These are the activations of a small network on made-up records, seen along a few directions, one row for each record.
After each row come some of the record's fields: Vegi, Pitat, Vanu, Vinul, Lerip.
Not every record has every field; a missing one is left out.
The largest differences between rows may come from other fields.
Strong random noise was added to every row along 8 fixed directions; ignore it. To show where, here is one row again and again, with new noise each time:
[ 210  251 -167  -88  430  448  374  527  497 -391  341  -34  -95  -98
 -503 -436 -150  142  368   22 -422  -21 -120  174   -8 -478   72 -355
 -153   88]
[  53  -90  -12 -552 -226 -137    9  242 -292  105  -22   18   74  -52
  391  -16  247 -191    5  -60   -6 -134  359  228  228  321  435  225
  291   81]
[ 441 -141  -13 -231  -14  146  106  540  207 -119  180   52  111 -213
   56  176  107  -33  198  -72  -47 -257  107  150  111  -12  329  -83
  -18  203]
[ -78  208  240  289  -16 -204  332  229   19  122  183 -364 -222  -77
 -229 -213 -108  174  141 -386 -384  -62  -38  204  240   98   39 -132
 -312  349]
[ 122  238  -24 -105  178  207  306  264  109   -8    5  -44 -363  -28
 -212 -369   30 -264 -103   74 -289  107 -109   79   21 -377   85 -337
   12  -84]
[ 202 -328  281  268 -260 -113  -16  143  267  205  275 -238 -132  -47
  -61  618   45  116  -20 -200   67 -243 -439   45  -67 -139   10   21
 -251  632]
[-144 -214  158 -344  -40 -451  124  115 -260  166  -54 -115 -248 -207
  187 -342   60  -68  122 -382 -242  106  248  207  402  567  178  394
   85  168]
[ 195  258    7  -63  -10  124 -179  192  -64  -72   93 -220  -48 -109
  -90  -70 -318   84  399 -138   15 -121   51  282  -11 -285   42  -97
 -119    2]
[ 271 -188 -196  107  202   10 -741 -331  285  -64 -416  504  151  -60
 -147 -395 -364  -69  115   98 -286  264   54 -137  -30 -356 -206   -9
   23 -264]
[ 193  235  426  172 -272 -365  272  239 -487  479 -224 -408 -570 -257
  187  -19   26 -404 -214 -402  -42  -32  108  169  314  210  149 -232
 -187  -17]

[-289 -406 -360 -450   81  147 -619 -172  384 -297  208  410  530  228
   30  -82  -96  372  226  395  -51   64 -102  -74 -243 -262   11  533
  329  248] | Vegi=d1, Pitat=b2, Vanu=v2, Lerip=j1
[ 352   -3  -41  227  -44  483  439  434  437 -138  345  100  235   95
 -100  521  353  -14 -222  264   36 -334 -193 -125 -154 -311  218 -530
  -99  244] | Vegi=d2, Pitat=b1, Vinul=h2, Lerip=j1
[ 107 -164  156  422   24  -69   89  186  312  -58   66   69  319  -81
  -17   76  -14  285   13  -50 -124  -66   21 -165  146  126   14 -163
 -305  104] | Vegi=d2, Pitat=b1, Vinul=h2, Lerip=j2
[ 297   75  102  290  -12  -10 -502  -11 -127  -34 -219   -6  118 -225
   90  131 -440   98  235  -78  308   10   61  -12 -120 -118 -240  -68
 -236 -355] | Vegi=d2, Pitat=b3, Vinul=h1, Lerip=j2
[-104  474  -75  520  208  105   76  206  233 -301  164 -101  479   -6
 -373 -445 -399  648  468 -233 -433 -170  300  102  189   20  -78 -337
 -486  -17] | Vegi=d1, Pitat=b1, Vinul=h2, Lerip=j2
[ -21 -407  -57  -61   47  250  161  387  546 -189  333  257  501   78
   86  326  333  259 -218  380   93 -100  -94 -333 -113   56  145  -61
  -11  229] | Vegi=d2, Pitat=b2, Vanu=v2, Vinul=h2, Lerip=j2
[ 179  681 -156 -456   -6  273   65  388 -526    1 -294   52    6  -54
  283 -482   45 -485 -193  293   25   41  488  155   43 -220  362 -393
  289 -798] | Vegi=d1, Pitat=b3, Vinul=h1, Lerip=j2
[ 156  135 -174 -463  -47  -21  -17   90 -348  -49 -189  188  116  -72
  364 -113  151 -269   49   86  108  -89  352  154  142  188  327   84
  343 -249] | Vegi=d1, Pitat=b2, Vanu=v4, Vinul=h3, Lerip=j1
[-228   48  214  312  179  168  223  195  307 -365  796 -659  -45  -32
 -471  358 -426  801  677 -274  274 -174 -535  193 -320 -214 -379   96
 -526  453] | Vegi=d1, Pitat=b1, Vinul=h3, Lerip=j2
[ 253  615   -8  262   33  287  302   23 -276  151 -448   54 -204  106
   17 -203   78 -575 -535  268   39   68  164 -126   -8 -348   15 -758
   40 -645] | Vegi=d1, Pitat=b1, Lerip=j2
[-450 -106   18  161 -168  -90  191 -455  -27  139   41  -51   13  434
   66  398  293   76 -350   45  134   -1 -162 -130 -186  260 -195  191
  109  298] | Vegi=d2, Pitat=b1, Lerip=j2
[-350  732  261  452 -273 -134  274 -183 -363  515  -59 -507 -521  210
 -240 -336  -63 -233 -430  -84 -293  106 -214  101   56 -329  -28 -469
 -168  -12] | Vegi=d1, Pitat=b2, Vanu=v2, Lerip=j1
[  69 -333  100 -283  153   36  310  287  122  -21  -62  167 -228 -172
  174  -72  234 -263 -245  158  128  118    4 -208   86  126   89   -7
   61 -249] | Vegi=d2, Pitat=b2, Vanu=v1, Vinul=h2, Lerip=j2
[-274 -378  -94  238 -234 -526 -609 -487   92  203 -316  550  691  238
  165 -277   74  164 -259   58 -500   63  310 -207  328  414  114  330
  183  281] | Vegi=d1, Pitat=b2, Vanu=v1, Lerip=j1
[ 228   33  -42   74  106   53  -95   92  161 -163  -10  126  192 -100
  -88   56 -105  118  165  -13  -31  -86   76  -47   -3  -37   20  -80
  -59  -77] | Vegi=d1, Pitat=b2, Vanu=v2, Vinul=h2
[ 805  147  -36   13  140  611  103  809  475 -209  100  186  159 -309
 -135  219   21 -161  -33  300   65 -236  -29 -166 -134 -624  254 -691
 -179 -283] | Vegi=d1, Pitat=b2, Vanu=v2, Vinul=h2, Lerip=j1
[ 671  141  256  127 -210 -231 -579  -33 -540  373 -617  -84 -303 -474
  366   74 -380 -507   10 -222  371   96  256    6  168  -32  -17 -231
 -155 -590] | Vegi=d1, Pitat=b1, Vinul=h3, Lerip=j1
[-183  375   24 -463 -358  106  -78  -99 -644  223   -6 -353 -233  218
  404  107   87 -355 -207  206  513  -14   22  198 -162 -231  206  -48
  324 -263] | Vegi=d2, Pitat=b1, Vinul=h3, Lerip=j1
[  78 -130 -114 -508  -64  168 -117  179  -64 -120   35   95  227  -69
  300   97   91   -2  107  197  265 -138  184  116   27   10  190  171
  208 -151] | Vegi=d1, Pitat=b1, Vinul=h2, Lerip=j2
[ 151 -136  278  291  -43  -86   -6  -10 -190  318 -254  -98 -457 -189
  116  284   -4 -333 -354   30  336  193 -194 -261 -145  -43 -281 -236
 -148 -307] | Vegi=d2, Pitat=b2, Vanu=v2, Vinul=h1, Lerip=j2
[-131  -29  302 -123    2 -280 -195 -271 -423  291 -233 -373 -695 -159
   78   -7 -280 -210  -52 -130  322  305 -298   -5  -80 -128 -309  216
  -54 -284] | Vegi=d1, Pitat=b2, Vanu=v2, Vinul=h2, Lerip=j2
[ 611 -604 -200 -395  315  324 -342  365  728 -532  494   73   31 -438
 -371  403 -317  387  911 -136  117 -228 -463  278 -165 -435   -1  417
 -105  491] | Vegi=d1, Pitat=b2, Vanu=v4, Vinul=h1, Lerip=j1
[ 326 -170  -91 -200  304  171  264  577  332 -377  180  160  169 -443
 -159 -124   40   81  423 -123    5 -141  268   63  227  276  140  -44
 -120   39] | Vegi=d1, Pitat=b2, Vanu=v4, Vinul=h2
[-129  215  -85  499 -128  213  149  -99  351  137  106  114  250  453
 -272   -2  261   15 -563  278 -419  -71 -179 -195  -76 -366  109 -486
  -21  294] | Vegi=d2, Pitat=b1, Lerip=j1
[-277  212  181 -339   -3  -29  -28 -105 -377  213  102 -609 -824  -30
  -94 -199 -251 -189   94 -106  261  272 -428  297 -144 -379 -210  185
   84  -13] | Vegi=d2, Pitat=b1, Vinul=h1, Lerip=j1
[  86  265  -18   94 -178 -133 -428 -148 -491    1 -284    4  435    2
  293  152 -248  132  254 -174  245 -181  562  102   66  376  -17  104
   18 -326] | Vegi=d2, Pitat=b2, Vanu=v2, Vinul=h1, Lerip=j2
[-221  245  266  273 -124 -159   -1   51 -284  -25  312 -607   60  -87
   12  165 -371  491  472 -368  301 -140   22  242   11  230 -161  118
 -359  128] | Vegi=d2, Pitat=b1, Vinul=h3, Lerip=j2
[ 560 -180  -42  322 -248 -125 -343   53  132  -76  -61  245  794 -118
  193  694   45  260  315 -225  121 -560  399   65  137  350  268   22
 -137  219] | Vegi=d1, Pitat=b2, Vanu=v4, Vinul=h2, Lerip=j2
[ -20   84  109   26  107 -282  -47 -149 -329    8 -165 -170 -291 -219
   33 -178 -290   49  291 -319   38  137  172   80   83  306 -191  196
 -116 -227] | Vegi=d2, Pitat=b2, Vanu=v2, Vinul=h3, Lerip=j2
[-184  574  -36 -164 -241 -139  -45 -235 -655   54   70 -566 -278  150
  -19   37 -236   47  464 -441  166 -248  191  551  -15  100   45  186
   57   97] | Vegi=d2, Pitat=b2, Vanu=v4, Vinul=h1, Lerip=j1
[ -58  300 -141   68 -115   78  -98   -8 -171  -54  -47   26  419  130
   62  -71    5  144   54   69  -75 -143  320   53   53   56  143  -80
   43  -74] | Vegi=d2, Pitat=b1, Vinul=h2
[ -11  155 -303 -532  289  327  446  209   91 -155  -79  285 -374   95
 -119 -544  363 -492 -344  416 -337  197  -91  -25  -40 -325  222 -176
  417 -213] | Vegi=d1, Pitat=b3, Lerip=j1
[ 346  100 -212 -144  244  229 -597  121   56 -377 -158  248  397 -241
    0 -228 -480  198  595   47  155   34  405   45  -63 -169  -87  -26
  -68 -503] | Vegi=d2, Pitat=b3, Vinul=h2, Lerip=j2
[-428  183  -38 -518 -271   78  -62  -67 -420    1  358 -418   86  199
  240  196   -7  215  262   31  414 -161   18  321 -156   46  108  393
  232  164] | Vegi=d1, Pitat=b3, Vinul=h2, Lerip=j2
[ 288 -596  233 -202 -103 -346 -474 -207  -51  151 -138 -100 -368 -375
  240  336 -202 -101  183 -271  348   99 -258   27   29  112 -149  499
  -69   98] | Vegi=d1, Pitat=b1, Vinul=h3, Lerip=j1
[ 267  -80  -74  104 -240  179  365  305  281   68  306   67  114  100
  -72  458  454  -34 -206    0 -220 -415 -130   63   39  -39  394 -169
   26  573] | Vegi=d2, Pitat=b3, Lerip=j1
[-340 -113  244  213  -33  -65  140 -143  119  194   86 -178 -275  144
  -67   11   46   41 -349  161   42  220 -444 -172 -114 -196 -200  -20
 -106   90] | Vegi=d2, Pitat=b3, Vinul=h2, Lerip=j2
[-383  -24 -181 -242 -160   38 -107   -3   93 -219  426   16  796  321
   96  197  100  674  296  101 -135 -335  222  176   11  242  291  403
  123  471] | Vegi=d1, Pitat=b2, Vanu=v2, Vinul=h2
[ 285 -321  122 -184   44  195  106  342  173 -113  270  -83 -259 -198
   89  466   14  -44   90  114  446  -81 -450  -46 -219 -224  -30   68
  -60  137] | Vegi=d2, Pitat=b3, Vinul=h3, Lerip=j1
[-542  573 -429 -242   29   92  199 -229 -292 -185 -156  371  680  545
  198 -760  279   -8 -269  363 -450  103  733  -13  181  308  332  -72
  475 -371] | Vegi=d2, Pitat=b1, Vinul=h3
[ 241  162 -108  125  106   28  -61  149  150 -168   65   82  104 -146
 -259 -257 -168  113  342 -231 -350  -91  216  156  179    7  105 -147
 -119  110] | Vegi=d1, Pitat=b3, Lerip=j1
[ 128 -649  290   10 -195  -27   80  259  335  313  100  116 -204  -17
  218  620  441 -313 -684  324  275   58 -533 -372 -143 -126   57  -48
   55  352] | Vegi=d2, Pitat=b2, Vanu=v2, Vinul=h1, Lerip=j1
[-453 -519  375  -19  -71 -559   84 -342 -158  439  -22 -345 -770  -72
   39   -4   32 -120 -295 -275   43  410 -562  -89   21  221 -362  521
   -4  284] | Vegi=d1, Pitat=b1, Vinul=h1, Lerip=j2
[ 289  475 -180  563  341  518  145  -26  363 -295  -81   93  -30   94
 -514  -39 -290   35  134  124 -132   28 -149 -129 -296 -581 -352 -576
 -272 -248] | Vegi=d2, Pitat=b3, Vinul=h1, Lerip=j2

Which values does each new row have?
[-485    5  -22  217   90 -163  293 -228  270   21  225  -99  -18  372
 -365 -232  105  311 -108  -81 -529   88 -271  -52    4   94  -87  132
   -7  483] | Vegi=d2, Pitat=b2, Vanu=v2, Vinul=h1, Lerip=j1
[ 416  -85  155  143   46   63  322  633  164 -153   40  122  415 -318
  192  115  142   25   50  -80   42 -189  418 -120  274  352  260 -285
 -202 -118] | Vegi=d1, Pitat=b1, Vinul=h2, Lerip=j2
[  93  317 -209  160 -213  365 -200 -215  155  151 -129  218  248  513
  -21  215  197 -222 -540  537 -185 -140 -185 -146 -312 -754  168 -474
  163    0] | Vegi=d1, Pitat=b2, Vanu=v2, Vinul=h1, Lerip=j1
[-299 -241 -231 -724  172 -227 -456 -490 -206   -1 -217  131 -396  -42
  -15 -551 -149 -188  227  -53 -133  383 -107  200   14  -58  -83  688
  489 -142] | Vegi=d1, Pitat=b2, Vanu=v4, Vinul=h1, Lerip=j1
[ 167 -406  255  -69 -286 -602 -416 -196 -390  257 -259 -153 -144 -354
  403  237 -122  -59  201 -523  253  -31  206  105  283  656   28  535
  -86  100] | Vegi=d2, Pitat=b1, Vinul=h3, Lerip=j1
[ -28 -169   61 -407 -228  -63 -208   85 -286  117  -66  -18  147  -11
  445  205  145 -157 -202  221  370  -23   32   19  -18   80  141  216
  252 -136] | Vegi=d1, Pitat=b1, Vinul=h1, Lerip=j2
[-395  523   75  314  155  447  -58  118  222 -244  435 -357  391  235
 -347 -144 -506  607  278  337  157  -30 -192   24 -253 -669 -254 -330
 -363 -106] | Vegi=d1, Pitat=b2, Vanu=v2, Vinul=h2, Lerip=j2
[ 148 -356 -131 -122 -400  -41 -490 -309  -11  210 -146  315  248  169
  268  513  257 -171 -267  135  100 -194   -6  -50  -85    9  193  229
  278  258] | Vegi=d1, Pitat=b3, Lerip=j1
[-498 -232  297 -133 -235 -454  409 -115 -378  336   -6 -230 -266   33
  329   -8  385 -116 -349 -135   45  116   27   -5  250  569  105  312
  109  114] | Vegi=d2, Pitat=b1, Vinul=h2, Lerip=j2
[ 121 -694 -180 -365   12 -229 -155 -194  262  115 -262  608   19   50
  172   -9  428 -325 -349   70 -288  152   34 -237  113  310  176  380
  359  232] | Vegi=d1, Pitat=b3, Vinul=h1, Lerip=j1
[-297   98 -120 -189 -244  -18 -154   36 -142 -109  347 -162  440  225
  121   81  -11  394  293  -18    8 -255  147  296   32  123  239  280
  158  386] | Vegi=d2, Pitat=b1, Lerip=j1
[ 701   72 -313  -10  246  452 -121  162  358 -232 -225  385  -85  -95
 -255  -93  -44 -379    1  178 -109  -17  -48  -48 -115 -541   37 -450
   41 -256] | Vegi=d2, Pitat=b1, Vinul=h1, Lerip=j1
[ 116  287   37  526  116  304 -288  -13  108 -276  301 -407  155  -50
 -400  384 -668  610  719 -211  356 -181 -243  106 -376 -373 -523 -141
 -492   23] | Vegi=d2, Pitat=b1, Vinul=h1, Lerip=j2
[-149  320 -369   -6 -210   61 -304 -266 -142 -103  -15  210  727  421
   56  -43   63  258  118   29 -228 -244  542  132   51  233  245   68
  233  151] | Vegi=d2, Pitat=b1, Lerip=j1
[ 270  293  151   72 -292 -162 -143  356 -327   85  -15 -207  249 -171
  246  122 -143   81  298 -337   72 -337  472  303  250  270  319 -103
 -182   72] | Vegi=d1, Pitat=b3, Vinul=h1, Lerip=j1
[ 370  126  200  443 -318 -366 -114   62 -408  182 -292    3  475 -179
  378  393    9   40   23 -345   60 -334  628  -51  275  683  203 -137
 -226 -133] | Vegi=d1, Pitat=b2, Vanu=v2, Vinul=h3, Lerip=j2
[-576  333 -193 -207  -93  -80  298 -218 -170  -19  239 -189   -5  448
 -161 -251  213  147   30  -39 -234 -112   -5  328    7   79  155  183
  285  383] | Vegi=d2, Pitat=b2, Vanu=v4, Vinul=h1, Lerip=j1
[ 230  -79 -188 -129   30   55   29  177  204 -356  242  124  323  -62
 -115  239   77  243  527 -235 -120 -368  225  281   15  178  199  138
   38  361] | Vegi=d1, Pitat=b2, Vanu=v4, Vinul=h1, Lerip=j1
[  13   93  107  144 -119 -276  477  340   15  144   85  -70  151   20
   11 -135  291   88 -129 -316 -536 -186  317   92  443  535  388 -117
 -140  413] | Vegi=d1, Pitat=b1, Vinul=h1, Lerip=j1
[ -97  616  185   75 -439   39   -7   32 -577  338  -17 -434  -61  108
  210  225   -3 -181 -163    3  283 -196  169  208  -46 -187  187 -306
  -35 -129] | Vegi=d1, Pitat=b2, Vanu=v2, Vinul=h2, Lerip=j1
[ 246 -267  -22 -404  351  -18   52  126  169  -15  -71    7 -751 -360
 -307 -345  -97 -400  137 -186 -156  235 -356  104   80 -266  -62  159
   52  -15] | Vegi=d1, Pitat=b2, Vanu=v4, Vinul=h1, Lerip=j1
[-506 -218 -110 -415  223    5  735  266  308  -93  320   87   11  154
  -86 -510  531   76 -325  172 -504  236  -53 -162  182  330  223  156
  248  259] | Vegi=d1, Pitat=b1, Vinul=h2, Lerip=j2
